These are the activations of a small neural network, seen along a few directions. Each row is one input.
Each table varies a few parts of the input and shows all the possible inputs, shuffled.
Descriptions start from the smaller parts, as in this example, which fits no table here: one of 3 separate values, together with either a single point or one of 11 places around a ring or (one of 4 places along a line, together with one of 5 places around a ring).
Shared parts are said once, and a part with two or three values counts as separate values.
In the rows, zero is written as 128.

Rows:
r1: [ 52 157 128  92 122  57 151  90 151 110  74]
r2: [ 80 152 144  97 136  94 186 143 127 126 172]
r3: [121 124  73 234 107 130 180 131  87  82 120]
r4: [138  89 110 227 202 144 141 122 165  66 151]
r5: [141 138 104  84 147 142  40 133 105 177 175]
r6: [ 85 144 167  99 161  96 135 136 119  89 184]
r7: [ 91 129 172  89 216 116 152 133 148 101 164]
r8: [191 119 154  96  53 156 156 143  97 125  91]
r9: [150 149  77  89 114 121 104 127  62 204 133]
r10: [132 124 126  84 206 169  61 134 125 200 153]
r11: [ 72 125  98 238 109 117 146  71 149  96  60]
r12: [182 107 177 100  66 165 151 154 143 147 124]
r13: [190  73 183  84 142 177 108 165 173 110 109]
r14: [153 122 165  94  51 137 115  90 167 130  28]
r15: [108 150 105 103 121  91  61  83 121 228  67]
r16: [129 120 108 240 149 131 124 132 137  58 168]
r17: [121 113  80 234 119 131 173 130 141  90 158]
r18: [192 109 185  97  90 163  94 164 146 102 129]
r19: [ 90 159 120  92 121  85 190 140  82 106 136]
r20: [140 156  86  88 128 138  93 140 115 216 163]
What do these inputs look like to the network?
Answer: one of 4 separate values, together with either a single point or one of 4 places along a line
The inputs of r20 and r17 match in every part but the choice among 4 separate values. If r9 is changed in the same way as r20 into r17, which row does it become?
Answer: r3
Change only the choice among 4 separate values in r7. List by row number the other rows that result.
Answer: r4, r10, r13
Change only the choice among 4 separate values in r11. List by row number the other rows that result.
Answer: r1, r14, r15

Rows:
r21: [ 73 135 115 141 176 101 139 106 140 115 126]
r22: [137 135 119  31  92 117 104 112  82 169  92]
r23: [168 138 141  59 126 183 129 141 151 146 106]
r24: [129 118 133 163  90 136 175 150 142  78 127]
r25: [ 88 136 109 144 152 107 182 131 125 123 157]
r26: [ 90 147 112 142 164 104 112 113 131  94 152]
r27: [ 99 129  79 170 161 121 140 111 121 151 132]
r28: [129 112 141 164 120 118 197 130 136  98 122]
r29: [140 109 105 188 101 149 134 129 137 105 102]
r30: [141 158 129  46  96 109 105 133  95 182  84]
r31: [113 110 147 162 146 113 152 107 152  90  91]
r32: [114 142  76 170 149 124 114 118 110 130 157]
r33: [137 131 143 164 101 124 157 142 115  82 157]
r34: [157 111 155  81 167 140  95 156  91 160 150]
r35: [171 112 136  78 145 149 101 157 165 150 145]
r36: [165 123 151  69 140 147  94 139 148 165 159]
r37: [116 115 140 159 117 128 130 125 155  70  98]
r38: [124 129 149 161 126 118 112 116 130  72 127]
r39: [102 148 105 147 140 110 153 140 116 103 181]
r40: [131 162 147  71  89 117  96 123 121 206 101]
r41: [148 124 114 190 110 140 117 120 111 109 130]
r42: [120 132 149  85  84 117  82 108 153 195 130]
r43: [138 106 111 191 129 135 156 112 133 127  95]
r44: [142 111 167  95 151 164  96 152 112 151 153]
What do these inputs look like to the network?
Answer: either one of 4 places along a line or one of 5 places along a line or (one of 3 separate values, together with one of 5 places around a ring)
Start at r42 and move only the place on the line of 4, one step at a time. The first step leads to r40. Which rows follow, in order?
Answer: r30, r22
Which other rows belong to the same alternative as r35? List them by row number.
Answer: r23, r34, r36, r44

Rows:
r45: [ 95 138  87 229 130 115 164 107 119  94 136]
r46: [103 114 123 192 180 127 174 142 137  60 180]
r47: [192  97 166 124  95 177 101 148 152 120 102]
r48: [127 137 110  72 170 127  66 127 116 194 159]
r49: [176 116 147 128  55 160 132 134 131 141  71]
r50: [ 66 136 108 201 131  79 176 102 128  66 113]
r51: [151 119 167 100  57 131 150 120 149 120  51]
r52: [111 160  91  77 129 110  93 114  93 210 133]
r53: [128 142 135  45 180 123  95 153 113 168 190]
r54: [107 114 101 221 171 131 147 117 140  84 150]
r55: [194  97 190  92 105 175 127 165 149  97 139]
r56: [ 86 167 113  54 131  82 111 107 111 182 112]
The inputs of r45 and r50 match in every part but one. If r49 is changed in the same way as r45 into r50, which row does it become?
Answer: r51
What do these inputs look like to the network?
Answer: one of 3 separate values, together with one of 4 places along a line
Change only the choice among 3 separate values in r47. List by row number the other rows that result.
Answer: r48, r54
